M: [ -3.6  -2.5   2.8  -3.2 -16.3 -27.2 -41.8   0.8 -27.1   1.2 -47.9 -20.8
 -12.1   0.5]
T: [-24.5   9.5 -48.8  -7.4   2.5 -14.4 -48.7 -34.3 -28.6   0.4  -4.6  -6.7
  38.8 -24.4]
P: [  3.6  -4.9  -5.3  15.7 -31.5   3.8   3.6 -18.7  -3.4 -28.0   6.9  60.9
  27.8  36.8]
after: [-48.8]	[-7.4]
after: [0.4]	[-4.6]
after: [-27.2]	[-41.8]

V: [-30.3  16.4   7.9   5.4 -22.9  26.6   5.9  18.0  20.4  25.4 -38.1  39.8
  10.6  16.1 -26.8 -28.2  -5.5 -48.3  -8.6  26.0 -38.4  13.3  11.7  -3.4
  -2.3   5.7  -6.7]
S: [ 12.2   4.8  -2.2  13.9  21.8  -7.6  10.5  -4.9   2.9  -3.3  15.1 -28.4
  13.3 -53.2 -10.9  73.3  10.5  16.2 -13.7   6.8  29.9 -25.0   7.5  29.9
  24.7  31.2  29.9]
G: [  5.3 -30.1 -25.1  -0.3  75.8 -15.6  -0.8  23.1  -4.9   6.4  39.9  -0.6
   1.6  39.0 -40.6   0.9 -44.8  -2.1 -35.2 -12.7  14.1  -0.3   7.3 -49.0
 -58.8  23.4  25.1]
C: [  3.4 -15.2  16.3  -7.9 -16.7 -16.0 -10.8 -17.1  -6.2  -0.1  29.8  14.1
   1.0   4.8   6.0  45.2  -0.1  54.9  -7.0  -0.6 -16.0 -22.2   5.7  30.0
 -26.1   1.5   5.2]
Z: [ 16.9 -10.0  24.6 -17.1  -8.3  -4.9 -22.8  18.7  45.3  26.0  -0.8   7.2
  16.9   5.3  -8.3  59.1   1.1  46.0 -29.8 -10.8 -26.9 -58.9  -7.9  18.3
 -43.9   0.0  10.3]
U: [-37.0   5.1  18.1  -1.9 -66.7  13.9   6.9 -45.2 -33.1  -1.5   0.9  52.9
  -6.1   2.3   7.6  -9.8  11.5   8.8  22.9  28.5 -26.7  33.4  26.0  35.5
  -4.8   3.7 -17.2]
B: [-19.6   0.0 -14.4 -14.8   8.1  38.8   8.7  -7.0   0.9  19.6 -25.3  22.5
   3.3   3.8 -30.7 -42.6 -11.4 -46.7  -1.0  -1.8  27.4  35.7  17.8 -17.9
  11.3  27.8  -5.2]
K: [ 38.5  15.6  12.7  -6.1 -12.7  -3.7 -11.4   8.2  35.0  -5.1 -24.6 -52.6
   5.7 -49.2  36.1  39.0  33.5  25.3   9.2 -22.3  19.2 -46.0 -30.0  28.6
   0.6 -20.2  -4.3]
all S: [29.9]	21 24 27
all Z: [-26.9]	21
after: [-58.9]	[-7.9]

R: [ 42.7 -16.1   9.3   3.1 -15.2  -7.7  21.9  52.7  11.7   5.9  24.0 -15.9
  13.1   3.2 -31.5]
N: [-22.0  -8.5 -33.0  37.0   1.5 -25.2  -1.9  -4.5   6.0  26.4 -14.3  21.8
  -7.5   3.4  20.9]
Y: [  0.9 -12.3 -37.1   3.1   0.0 -34.1  -6.7   0.5   4.7  26.5  -1.1  31.0
   7.3 -10.4  28.2]
H: [  3.0   7.8 -23.4  33.6   7.8   3.0   0.3 -27.8 -29.1   7.8   3.0  71.0
 -40.0  66.1   3.0]
J: [ -5.9 -13.1 -40.4  21.4 -11.0 -17.0  14.5  -2.3  12.2  52.8   0.1  23.8
  15.6  58.8  58.8]
all H: [3.0]	1 6 11 15
all J: [52.8]	10

L: [-18.3  -8.7  -1.3   1.3  -7.3 -11.1   5.3   5.7  -9.1 -13.4  -3.1  -4.9
  -7.4  -8.7   9.5  -8.1  13.1   5.5  -5.2  -4.3 -11.3   3.4  16.3   9.9
 -10.6   2.6   3.4  13.8   2.1  -1.9   1.9   3.3  12.8   9.6  -1.6  -6.0
   2.8  19.2  -9.9  -9.7  -5.3  13.6  -4.5]
Q: [ -6.9  12.8   2.9 -12.3  -8.3  20.9  -7.8   5.7  -3.1  16.2   8.5  -4.6
   2.0  -1.0   1.5  -0.6  -4.6   3.3   8.6  -5.8  10.9  -3.9  -9.5  -8.5
  -4.3 -11.0  -0.6   3.4   7.7   7.3  -2.7   2.7  -3.7   9.1   6.1 -20.2
  -4.6  -5.2 -10.8   7.3   2.8   4.4   3.8]
E: [ 13.2 -13.6   7.5  11.8  -1.6  -7.4  15.9  16.7  15.8 -13.5   5.1 -12.9
 -19.2  -8.6  -7.0  -8.3 -13.3 -15.7 -13.8 -26.6 -14.8  -7.1  -7.5   5.5
  -0.2  -7.2  19.2   6.4   5.9 -21.0  -3.2  -8.6  -5.1   9.7   0.3  14.4
  -5.8 -10.8  18.7   8.4 -15.6  12.3  11.7]
A: [ -6.9  -1.2   2.9 -12.3   8.5   8.6   3.3   5.7  -3.1  -2.6   8.5  12.4
   2.0  -1.0  12.9  -0.6  -4.6   3.3  12.9  -5.8  12.9   3.3  -9.5  -8.5
  -4.3 -11.0   8.5   3.4   7.7   7.3  -2.7  -0.1   3.3   8.5  21.8   3.3
  52.5   4.6  -2.9 -30.7  11.7 -37.8   2.9]
X: [-18.3  -8.7  -1.3   1.3  -7.3 -11.1   5.3   5.7  -9.1 -13.4  -3.1  -4.9
  -7.4  -8.7   9.5  -8.1  13.1   5.5  -5.2  -4.3 -11.3   3.4  16.3   9.9
 -10.6 -23.3  61.4  14.6   9.0 -74.1 -11.6 -22.6  -9.9  35.9   1.9  51.9
 -17.2 -40.5  54.2  24.0 -50.4  38.5  34.1]
F: [-18.3  -8.7  -1.3   1.3  -7.3 -11.1   5.3   5.7  -9.1 -13.4  -3.1  -4.9
  -7.4  -8.7   9.5  -8.1  13.1   5.5  -5.2  -4.3 -11.3   3.4  16.3   9.9
   0.1   0.4   3.2   6.2   1.3  -0.5   0.1   2.1  -1.3   5.1  -6.3  -2.3
   1.4  -4.2   4.8  -7.0  -7.2  -0.7  16.3]
all Q: [-4.6]	12 17 37
all A: [8.5]	5 11 27 34
all F: [16.3]	23 43
all E: [16.7]	8

seva: [-66.7 -67.0  75.5  73.9 -53.8  75.7  76.3  67.7  56.8  75.1  70.5  67.6
 -53.1  74.9 -80.1 -41.1  73.5 -64.7 -62.2  69.2 -73.8 -63.5  74.4 -74.7
 -64.2  69.0  40.0 -60.4 -28.5 -74.9  68.3  68.7 -70.4 -74.7  17.6  70.7
 -72.2 -70.0 -76.4 -75.7  74.1 -56.7 -77.0  70.0  67.4]
kodav: [  2.9  -1.6  -1.7  -1.6   2.0  -1.6  -1.7  -1.6  -1.4  -1.8  -1.3  -0.9
   2.1  -1.8   3.6   1.5 -53.7   2.7   2.7   2.3   3.9   2.9  -1.6   4.0
  -1.7  -1.2  -1.4   2.4   0.6   3.6  -1.1  -1.0   3.7   4.0   0.3  -1.4
   3.7   2.5   4.1   3.4   3.7   2.3   4.2  -1.7  -0.6]
mavek: [ -3.4  -3.3  29.1  31.0   3.8  24.7  39.9  34.1   6.9  30.0  33.1  34.6
   4.1  30.2 -21.8   9.8  31.4  -2.1  -0.5  33.6  -8.7  -1.1  22.9  -9.7
  29.2  33.9  -2.4   0.3 -25.9  -9.7  33.4  33.7  -5.6  -9.7  30.5  33.0
  -7.3  -6.7 -11.7 -10.5  30.9   2.4 -12.8  33.0  34.7]
duz: [-66.7 -67.0  75.5  73.9 -53.8  75.7  76.3  67.7  56.8  -1.2  70.5  67.6
 -53.1  74.9 -80.1 -41.1  73.5 -64.7 -62.2  69.2 -73.8 -63.5  74.4 -74.7
  75.6  69.0  40.0 -60.4 -28.5 -74.9  68.3  68.7 -70.4 -74.7  17.6  70.7
 -72.2 -70.0 -76.4 -75.7  74.1 -56.7 -77.0  70.0  67.4]
Mebe: [-29.9 -29.6 -27.1 -32.8 -41.0 -16.0 -21.3 -42.9  16.0 -64.1 -39.7 -44.1
 -41.4 -30.5 -24.7 -48.8 -33.9 -32.0 -34.4 -24.7 -19.1 -33.3 -12.5 -16.9
 -27.6 -42.2  28.0 -35.9 -24.7 -17.9 -41.3 -41.6 -24.8 -16.9 -64.1 -39.6
 -21.5 -24.7 -13.0 -16.8  -1.5 -38.9 -64.1 -39.4 -64.1]
after: [-13.0]	[-16.8]
all Mebe: [-64.1]	10 35 43 45
after: [1.5]	[-53.7]
all kodav: [-1.6]	2 4 6 8 23
all Mebe: [-39.7]	11
after: [6.9]	[30.0]

Lamu: [ 18.8  61.4  60.5  20.1 -48.5 -38.4 -17.9  -6.1 -27.0  63.4   8.0  41.0
 -21.4  -7.9  47.9 -26.4  16.5 -21.6  37.3 -13.3 -56.0  37.7  10.5  44.2
 -27.5  45.8  36.3  22.3  -1.2  36.3 -16.3  16.9 -31.0 -40.0 -21.1 -40.7
  -5.2  34.3 -32.3  -8.4  40.3  39.9   6.0 -54.5 -71.2 -31.1 -59.1  -9.1
 -36.5 -58.5 -45.8 -32.3  -7.6   7.5 -25.3  -7.2   1.8 -48.4 -32.3  -7.9
 -65.1 -22.5]
vato: [-14.1   4.5 -39.9  74.0 -28.7   9.3 -42.0   9.3 -18.6   9.3   1.9  32.4
 -16.4  37.1  47.9  11.9  54.6 -26.7  -4.5  -0.7 -66.6 -39.9  26.7  12.4
 -10.1  75.3  27.5   6.3  54.6 -17.3  39.8  43.5 -26.0  -2.3 -74.1 -13.5
 -38.9   9.3 -13.2  -6.7  21.2  61.2 -37.3 -46.8 -39.1 -14.2  28.3 -40.1
 -60.0  -6.6 -32.1 -25.9  13.0  21.1  -8.1  30.4 -39.9 -43.3 -20.0 -39.9
  25.3 -10.9]
ful: [ 51.6  80.4  23.1 -33.8 -35.3 -50.5  30.3 -28.9 -14.4  63.4  20.3  28.1
  -1.5 -52.9  10.8 -26.4 -21.5   3.7  51.2  -8.3  -3.1  -8.5  -1.6 -31.4
 -27.5 -13.2  27.5  22.3 -57.0  49.7 -53.7 -36.4 -20.9 -14.1  49.6 -33.9
  28.6  26.0 -26.0  -6.7  27.5  -2.7  49.3 -31.4 -39.1 -25.5 -81.0  21.9
  10.7 -12.7 -25.2  -0.1 -17.9  -6.2 -13.8 -32.2  57.4 -27.9 -20.0 -25.2
 -87.7 -18.6]
gifeb: [ 18.8  61.4  60.5 -27.5 -48.5 -38.4 -17.9  -6.1 -27.0  63.4   8.0  41.0
 -21.4  -7.9 -27.4 -26.4  16.5 -21.6  37.3 -13.3 -56.0  37.7  18.2  44.2
 -27.5  45.8  36.3  22.3  -1.2  36.3 -16.3  16.9 -27.5   9.4 -56.5   0.0
 -38.9 -15.7   5.8  -1.6   2.1  39.9 -51.8 -23.7  -7.0  -2.9  72.0 -40.1
 -60.0 -47.0 -11.5 -13.0  18.2  21.1   9.2  42.9 -39.9 -38.2  -1.6  35.5
  47.9   0.6]
all gifeb: [-27.5]	4 25 33
all ful: [-6.7]	40
after: [-53.7]	[-36.4]
all vato: [-39.9]	3 22 57 60

Tig: [ 47.2  18.7   8.2 -12.7  69.1 -12.6 -27.8   9.3  40.8]
felu: [ 62.2  62.7  16.2 -45.2 -30.1  42.9 -60.3  42.8  69.2]
per: [ 13.7   5.3 -51.1 -73.3 -17.7   3.7  33.8  70.4  49.0]
after: [-12.7]	[69.1]
after: [69.1]	[-12.6]
all felu: [42.8]	8

suz: [-14.2 -14.5 -75.6 -14.2 -14.9 -14.2 -14.2 -14.4]
relat: [ 68.7  16.0 -71.4  18.5  18.1  11.7  13.8 -23.9]
Dasol: [11.8 11.9 11.8 11.8  7.0 11.9 11.8 11.8]
after: [-14.5]	[-75.6]
all Dasol: [11.8]	1 3 4 7 8
all suz: [-14.9]	5
all suz: [-14.2]	1 4 6 7
after: [68.7]	[16.0]
after: [18.1]	[11.7]
all relat: [16.0]	2

mik: [ -3.7  23.7 -10.3   0.2 -11.1   5.0   1.9  -5.7   3.5  -1.2  12.1  -2.0
 -20.3   2.6  -0.1  -5.9]
Daro: [ -0.1 -20.5 -20.5   7.9   7.3  -4.7  -6.5  -6.8  15.6  -6.8  -6.8 -23.5
   6.6   2.5   5.4 -20.4]
las: [ -7.1  72.4 -39.7   0.0 -26.2  -2.0   6.2 -13.8  -0.8  -1.0  79.0  10.4
  -0.2  72.4   2.0 -17.7]
all las: [-0.2]	13
after: [-20.3]	[2.6]
after: [-1.2]	[12.1]
all Daro: [-20.5]	2 3
after: [2.5]	[5.4]

Fupar: [ 31.9 -65.1 -28.1  41.5 -35.9  18.4  64.2  21.5  -5.6 -39.9  45.2  29.3
  10.4  39.4  29.5 -47.9  10.3 -60.5 -44.6 -29.3  27.0 -44.0 -41.6  10.9
  -1.0  38.7  49.7 -20.7 -38.8 -45.3  19.3  -1.7   0.4   7.0  39.7 -19.6
  14.1  21.1  42.6  25.1 -60.6 -29.6  13.5  -8.2  -2.5  21.0  55.5 -34.8
 -65.2  49.7  28.9 -41.8   0.6 -50.2 -65.9 -34.1  11.5  19.0]
zuru: [ -1.3 -32.6  18.3  38.1 -56.5  12.1 -19.0  27.2  45.2 -35.4 -65.9 -35.8
  14.4 -21.4  -3.2  52.4 -25.9 -53.1  -0.6  30.8  62.8  45.5 -37.8 -51.7
   8.3 -51.3  58.2 -61.1  49.4  17.9  57.6  46.7  54.0 -52.5  45.5 -64.6
   7.3   0.2 -48.7 -50.1   7.6  -6.9 -55.9  35.4 -21.4  55.5  25.6 -20.0
  52.9   0.1 -17.8   4.2 -59.1 -18.9   5.5  58.8  22.2 -17.8]
muda: [ 14.7  45.1  51.9 -49.3  48.1  25.0  44.4   0.1  42.7  23.8 -55.7  14.1
 -27.2  46.4  47.8  50.0 -37.8  23.8 -35.0  23.3 -62.2  46.9  60.9 -25.6
  43.7  23.4 -43.6   4.0 -31.2 -32.3  11.4 -56.5 -51.6 -35.5 -51.0   7.1
 -47.9 -47.4 -55.5  63.0  18.2  26.1 -23.2  49.1 -65.7  46.8  -4.9 -46.9
 -51.7   4.6 -64.6  64.4 -32.8  44.5  16.0  -6.6 -41.8  19.7]
Kiz: [ 38.6 -19.8  36.5 -24.3   4.2 -50.2 -36.6 -22.0  38.4  57.8 -30.5 -39.2
  47.9 -46.7  22.3 -46.2 -11.6 -21.1  -7.3 -47.5  14.7 -46.7 -51.5  -4.3
 -24.5  37.1  51.4 -44.8 -27.6  17.2 -44.5 -54.4  14.3  -7.0  65.1  -1.8
 -26.1 -47.8 -55.6  -6.9  36.7   1.5  36.6 -18.7   1.1 -33.0  28.1  -7.6
  14.4  64.8 -17.3  57.8 -28.5 -63.1 -52.9 -61.7 -22.6  42.3]
boto: [ 52.3  19.1  -7.5   7.4  34.5  -2.8  33.3 -53.5 -45.3  32.4  15.1 -28.8
 -19.4  48.0  21.0 -34.3 -63.0  12.6 -20.1  50.2 -12.3  49.9  52.0  62.3
 -64.9 -66.0   4.1  53.8  24.6  34.9  31.7  -9.0  21.7  48.3 -23.1   6.2
   5.3  17.6 -18.5 -17.5 -56.2 -60.3 -21.0  10.8   3.9  42.1 -58.0 -55.3
 -22.0  33.1  23.5 -33.3 -64.3  62.1 -35.9  65.9  -0.1 -45.7]
nasi: [-57.1  -2.0  23.4  18.2  48.6 -41.2  24.7 -18.5 -49.4  35.0  -4.5 -64.9
  23.6 -61.6 -54.5  -9.9   8.2 -47.3  11.0 -11.7   5.4  59.5 -64.4  26.6
 -36.2 -13.4 -17.6  -8.2  -3.3 -25.3  19.6 -35.2  33.7 -32.4 -63.0 -13.7
  23.9 -60.6  27.0  63.0 -60.2  60.4 -27.1  16.5 -61.8  -7.4  48.1  32.7
 -24.2   5.6  14.9  11.1  57.0 -42.3   2.5  29.7  16.8 -51.3]
toduf: [ -1.3 -32.6  -9.4  38.1 -56.5  12.1 -19.0  27.2  40.5 -35.4 -65.9 -35.8
  14.4 -21.4  -3.2  52.4 -25.9 -53.1  -0.6  60.2  62.8  45.5 -37.8 -51.7
   8.3 -51.3  58.2 -61.1  49.4  17.9  57.6  46.7  54.0 -52.5  45.5 -29.2
   7.3   0.2  36.7 -50.1   7.6  -6.9 -55.9  35.4 -21.4  55.5  25.6 -20.0
  52.9   0.1 -17.8   4.2  44.9 -18.9   5.5  58.8  22.2 -17.8]
Difo: [ 59.0 -10.8   6.0 -37.5 -49.7 -56.6  56.6  56.0  16.2  34.2 -14.3 -53.0
  64.2  24.4 -25.8 -10.3 -48.1 -20.2 -45.9 -39.1  10.8   8.9  36.9  11.7
  38.2  58.2 -28.7  -3.1 -14.0  14.8   5.4  30.1 -58.3   6.0  33.2   8.5
  16.0  54.6  55.9  -4.1 -44.6   1.2  23.2 -53.4 -46.4 -45.7 -36.0  17.5
  33.0  52.4  27.6 -30.4  25.4  63.3  23.0  25.4  59.1  49.7]
Dom: [-61.0  -1.9 -54.9  44.5 -20.2  65.0 -47.0 -54.6  13.8  15.1  58.0 -24.8
 -51.0 -33.8   1.9  63.7  37.3  30.1  32.7  25.1  48.0 -14.2 -64.6  50.3
  64.9 -52.9 -37.3 -49.6 -40.6  33.8 -61.1  30.9  31.7 -58.7 -62.2  42.5
  46.6 -44.1  40.3 -13.8  43.3 -33.9  16.0  43.4  30.9  40.9  45.6  28.6
 -16.9 -25.6  55.3  59.5 -33.2  62.1  -8.2  35.0 -63.4   8.6]
gabav: [  0.3 -65.8 -33.3  39.8 -32.8 -33.0  -0.9 -62.4  10.3 -56.8  -8.9  53.2
   8.0  63.8  38.1  59.4 -49.5   5.8 -54.3  41.6 -63.2 -32.0 -42.7  -1.5
  24.7 -65.3  59.5  53.1  59.4 -62.1   5.0  58.2  18.2 -30.3  24.6  49.0
 -44.1  51.6 -44.4  46.4  31.6   2.6 -21.6 -15.7 -29.8 -24.8 -10.7 -13.2
 -52.5  44.9 -37.0 -10.6  57.2 -25.6  46.3   8.5  48.8 -21.3]
after: [18.3]	[38.1]
after: [50.2]	[-12.3]
after: [-29.3]	[27.0]
all Dom: [30.9]	32 45
after: [52.3]	[19.1]

zikep: [ -1.0 -10.9  -0.6 -32.8  -4.9  12.1 -73.3 -48.1]
vez: [ -1.5   4.8   1.9  34.6   0.0 -34.3  66.7  26.3]
Vanu: [ -4.0   6.7   2.2 -26.8 -26.7 -26.8   4.4 -26.8]
all Vanu: [-26.8]	4 6 8
after: [34.6]	[0.0]

Vopov: [ 30.2 -24.3  22.5  35.0 -62.6]
guro: [ 36.1  58.2 -17.7  57.8  20.0]
runa: [  8.9 -68.5 -20.2 -17.4 -61.6]
bige: [  8.9 -68.5 -20.2   8.9   8.9]
lono: [  8.8 -53.6  11.4 -44.7 -70.9]
vevu: [-26.0  13.3   2.2  51.6 -12.5]
lak: [ 36.2 -53.6  11.4  36.2 -21.7]
all lak: [-53.6]	2
all lak: [36.2]	1 4
all bige: [8.9]	1 4 5

moz: [ 17.9 -77.9  64.3 -25.7]
ruled: [ -4.5 -80.6  47.2 -79.8]
podav: [-56.1 -86.5  52.9 -11.1]
Mut: [-48.3 -80.6  47.2 -56.1]
datig: [-79.7 -38.2  32.4  47.7]
koped: [-75.8 -56.0  37.6  30.7]
nin: [-48.3 -80.6  47.2   0.1]
giv: [ 37.5 -63.8  69.6 -29.3]
after: [-79.7]	[-38.2]
after: [52.9]	[-11.1]
all podav: [-86.5]	2
after: [-56.0]	[37.6]
after: [37.5]	[-63.8]
after: [32.4]	[47.7]

bof: [-26.5  32.5  65.4   7.4  32.5  23.6]
levan: [ 55.3  55.3 -31.3  21.5  21.5  55.3]
zem: [-40.7  21.6 -33.7  25.4  14.2 -46.3]
mazab: [-43.5 -46.2 -17.0 -46.2   9.9   9.8]
Gorid: [-24.2 -40.1  53.4 -36.5   9.2  -2.2]
rekal: [ 12.3 -24.6 -32.0 -12.9  30.8 -59.7]
nemuk: [-43.4 -49.6  21.0   2.1 -35.3 -37.7]
after: [25.4]	[14.2]
all mazab: [9.9]	5
all bof: [32.5]	2 5
after: [-40.7]	[21.6]
after: [-43.5]	[-46.2]
all levan: [21.5]	4 5

Tib: [19.8 17.8 19.8 19.8 10.1 19.8]
bazuz: [ 24.2  17.8  19.8 -33.9  10.1 -52.8]
suvi: [-26.0 -24.9  -9.1  38.2   2.3 -11.4]
nudaz: [ -5.0  18.3  -5.0  -5.0  -5.0 -42.3]
lir: [ 20.3 -58.5  41.2  -6.6 -67.2  -4.7]
zaz: [  0.4  32.0  -6.1 -20.1  51.0   7.6]
sebuf: [ -5.1   1.4  11.2 -34.3  34.1  13.6]
kerer: [ 24.2  17.8  -9.8 -33.9  10.1 -18.2]
feda: [ 24.2  -0.3  19.8  19.9  10.1 -52.8]
masi: [  2.9  28.8 -12.4 -18.5  12.1  -5.8]
Lavan: [ -3.1  13.4  44.0 -18.1  44.0  -6.8]
fut: [  0.6 -18.3 -18.3  41.3 -18.3  41.3]
after: [-26.0]	[-24.9]
all nudaz: [-5.0]	1 3 4 5
all fut: [-18.3]	2 3 5
all Tib: [19.8]	1 3 4 6
after: [51.0]	[7.6]
all Lavan: [44.0]	3 5

